A small network was shown many inputs. Here are its activations along a few directions, one row for each input.
Each table varies a few parts of the input and shows all the possible inputs, shuffled.
A made-up example of a description, with smaller parts first: one of 4 places along a line, together with either a single point or one of 11 places around a ring or (one of 3 separate values, together with one of 5 places around a ring).
Shared parts are said once, and a part with two or three values counts as separate values.
(in the rows, 128 means zero)

Other details of the inputs vary at random and push rows far along two fixed directions, the same in every table; ignore that.

A family of inputs:
R1: [152 159 199 119  93 174 129  88 194  91 144]
R2: [166 163 162 141  94 173 170 109 212 105  96]
R3: [122  88  56 117 156 175 163 115 110 132 184]
R4: [ 96 125  65 149 162  46  82 181  35 169 113]
R5: [ 99 189 180 148 116  46 103 129 149 189  41]
R6: [129 105  75 142 113 133 205 104  96 142 178]
R7: [143 160 195 120  85 190 126 128 196  88 139]
R8: [123  90 108 108 104 146 167 140  95 127 218]
R9: [134  85 100 115 118 140 163 129  87 114 213]
R10: [121  81  97 129 105 159 160 161  95 105 206]
R11: [123 183 194 188 137  57 103 125 134 175  44]
R12: [100 189 176 144 154  64  62 144 152 161  54]
R13: [ 92 120  66 153 166  43  86 181  38 170 116]
R14: [128 168 180 175 129  60  88 131 149 188  35]
R15: [131 183 191 186 136  62  99 133 133 173  38]
R16: [150 177 148 111 107 188 121  92 213  98 118]
R17: [126  61  67  97 159 173 165 120 113 125 160]
R18: [146  70  49  92 135 162 156 133 103  99 148]
R19: [ 90 114  72 152 188  64  89 175  32 185 109]
R20: [137 100  50 104 147 183 157 127  99 129 177]
R21: [108 159 176 145 170  94  50 135 135 155  17]
R22: [142  87 103 118 131 145 174 120  83 102 205]
R23: [138 157 162 137  90 157 162  64 217 139 113]
R24: [155 145 163 146  96 164 159  71 220 137 109]
R25: [135 101  98 108  94 156 155 145  83 120 211]
R26: [132  80  47 107 132 138 160 123 114 102 177]
R27: [133 157 204 125  84 176 132  94 201 104 157]
R28: [135 184 173 124  84 156 182  77 203 119 110]
R29: [128 173 172 163 125  61  90 159 157 175  24]
R30: [149 157 207 105  98 169 138  91 201  98 149]
R31: [131  96  50 113 146 182 157 120 101 128 177]
R32: [136 127 160 114 142 204 130  73 217 102  99]
R33: [155 157 207 109 113 171 149  85 192  87 142]
R34: [144 128 161  98 127 177 136  89 222  89  90]
R35: [116  76 101 129 111 155 164 158 100 108 211]
R36: [150  96  96 114 121 152 167 123  74  97 197]
R37: [148 130 152 111 121 184 128  85 216  80  86]
R38: [119  77 104 115 112 155 170 164 101 111 213]
R39: [ 94 120 118 150 129  43  85 193  15 174 141]
R40: [ 98 182 182 143 176  84  65 138 145 176  48]
R41: [157 100  97 105 122 154 167 129  73  98 197]
R42: [115 122 117 134 144  40  87 190  11 164 134]
R43: [ 98 187 172 158 154  66  57 137 151 157  54]
R44: [158 160 199 123 107 175 139  82 184  80 137]
R45: [133  82  52  94 132 134 164 130 115 107 176]
R46: [151 141 156 101 132 210 122  85 206  99  90]
R47: [ 90 116 120 155 134  38  88 193  17 175 144]
R48: [120 185 214 148 126  64  57 145 117 146  72]
R49: [146  95  44  95 123 143 150 133 105 100 168]
R50: [101 107  63 141 164  27  85 182  37 154 102]
R51: [105 114  63 137 160  30  80 181  35 153  97]
R52: [116 158 169 140 155  74  54 141 141 134  13]
R53: [141 131 157 115 136 207 126  77 213  98  93]
R54: [133  56  55 105 144 155 163 121 115 101 154]
R55: [124  86  95 125 102 162 156 162  91 105 202]
Description of these inputs: one of 5 places along a line, together with either one of 2 separate values or one of 4 places along a line or one of 5 places around a ring.
The inputs of R53 and R17 match in every part but the place on the line of 5. If R13 is changed in the same way as R53 into R17, which row does it become? -> R12
The inputs of R31 and R3 match in every part but the place on the line of 5. If R15 is changed in the same way as R31 into R3, which row does it become? -> R6
Change only the place on the line of 5 in R5. List by row number the other rows that result. -> R14, R23, R24, R29
Change only the choice among 2 separate values in R28. List by row number the other rows that result. -> R5
